[-11.8  23.4 -26.0 -57.1 -13.8  20.9] ⇒ 20.9
[ 70.8   9.0   7.8 -68.8 -33.5 -15.9   1.6] ⇒ 1.6
[-11.9  41.9   5.9  -5.4 -61.4] ⇒ -61.4
[-32.6   4.1 -22.1  -4.3  -9.0  56.7] ⇒ 56.7
[28.7 65.0 35.8 -1.6 30.0] ⇒ 30.0
[ 30.2   1.5  70.0 -33.4  -1.5] ⇒ -1.5
[-50.6 -34.3 -33.1   4.8 -25.7 -56.0] ⇒ -56.0
[ 59.5  63.2  25.3   7.5 -18.6  -4.8] ⇒ -4.8
---
[[58.9 14.3 26.0 19.6 15.1 34.4]
 [ 4.8 17.2 15.8 18.7 17.1 16.6]
 [25.1  9.7 16.4 11.2 14.5 23.6]] >> 14.3

[[ 22.1  41.7  49.1  57.8  35.7]
 [  1.5   6.2   1.0  -5.4  -2.8]
 [ 12.0 -47.0  -8.4  14.5 -34.4]] >> 41.7

[[-21.8 -20.6  -0.4 -67.0   4.8  30.1]
 [ -2.0 -37.9  14.3 -19.1  41.0  34.3]
 [ -1.6  43.5  -4.8  36.3  16.4  -3.9]] >> -20.6

[[  0.8  11.3  -5.2  14.7]
 [  4.1  -2.1   7.2   9.7]
 [-25.8  64.5  17.5   7.9]] >> 11.3

[[ 53.5 -32.2  27.1 -29.5   2.5  13.3  -2.9]
 [  5.0  -9.8  14.6 -10.4 -19.7  15.8  35.5]
 [ 65.2 -51.5  12.6 -44.3  -4.0   9.2  14.5]] >> -32.2

[[ -3.7  33.1 -36.2 -40.0 -12.1 -56.6]
 [ -5.6  -7.3  -4.4  -1.6  -0.9  -4.4]
 [ -0.7  -0.9  -2.1  -2.7  -2.4  -2.4]] >> 33.1
---
Input:
[[-12.1  11.1  35.0   9.6 -56.2]
 [-12.1  11.1  27.6  -1.4 -56.2]]
Output: 27.6

Input:
[[ 11.6  43.5  12.9  29.6  63.7]
 [  5.8  35.7 -16.3  27.8  24.7]
 [ -1.1  18.2 -20.2  -1.3  14.1]]
Output: -16.3

Input:
[[-59.6  54.9 -60.3  57.3  57.6]
 [-46.7  28.3  11.4 -16.5 -12.1]
 [ 10.5 -28.1   6.7  -8.8  57.9]]
Output: 11.4

Input:
[[44.9 -6.3 -4.9 29.4 62.7]
 [34.4  8.7  4.5 30.5 17.5]]
Output: 4.5

Input:
[[-18.5   9.2  17.7 -22.9 -22.6]
 [ 21.4   0.5  48.6 -19.3  15.3]
 [  7.6  30.8 -52.5  -0.8   3.4]]
Output: 48.6

Input:
[[-12.2  -3.6  -9.2 -46.5  23.7]
 [  1.4 -38.8  48.9 -63.0  23.3]
 [ -4.4 -23.2  50.5 -21.9  44.9]]
Output: 48.9

Input:
[[-47.5  48.2  -7.4 -42.0  62.3]
 [  2.0  11.0 -21.0 -49.3  11.9]
 [  1.1  -0.4  -4.5  -4.0   5.4]]
Output: -21.0

Input:
[[-15.4   3.7 -19.5  66.2  60.1]
 [-30.7 -20.2  29.1 -55.2  54.9]
 [  6.5 -36.9 -42.8 -54.2  15.2]]
Output: 29.1
---
[[52.0, -3.0, 1.4, -0.6, -6.9, 4.7], [18.3, -21.1, -29.4, 37.0, 4.9, -6.1]] -0.6
[14.3, 70.2, 29.9, -31.1, 14.8] -31.1
[[5.6, -59.4, -16.6, -14.7], [6.5, -62.3, -19.0, -16.5], [6.0, -60.8, -17.7, -15.6]] -14.7
[[-55.1, 33.3, -23.0, -19.1], [-65.1, -28.0, 3.1, 11.8]] -19.1
[5.4, 53.1, -2.2, 10.4, 14.5] 10.4
[-50.9, 44.9, 25.7, 4.3] 4.3
[[66.7, 14.5, -69.2, -41.6, -40.9, -54.8], [19.3, -1.6, -56.4, -21.5, -15.0, -59.3], [42.3, 20.1, -66.0, -40.6, -25.7, -59.2]] -41.6
[[0.8, 30.7, -64.3, 21.7, 18.4, -71.8, 22.5], [0.8, -3.4, -11.5, 21.7, 18.4, -9.6, 22.5]] 21.7
[3.6, -58.1, -37.3, -51.2, 4.4] -51.2
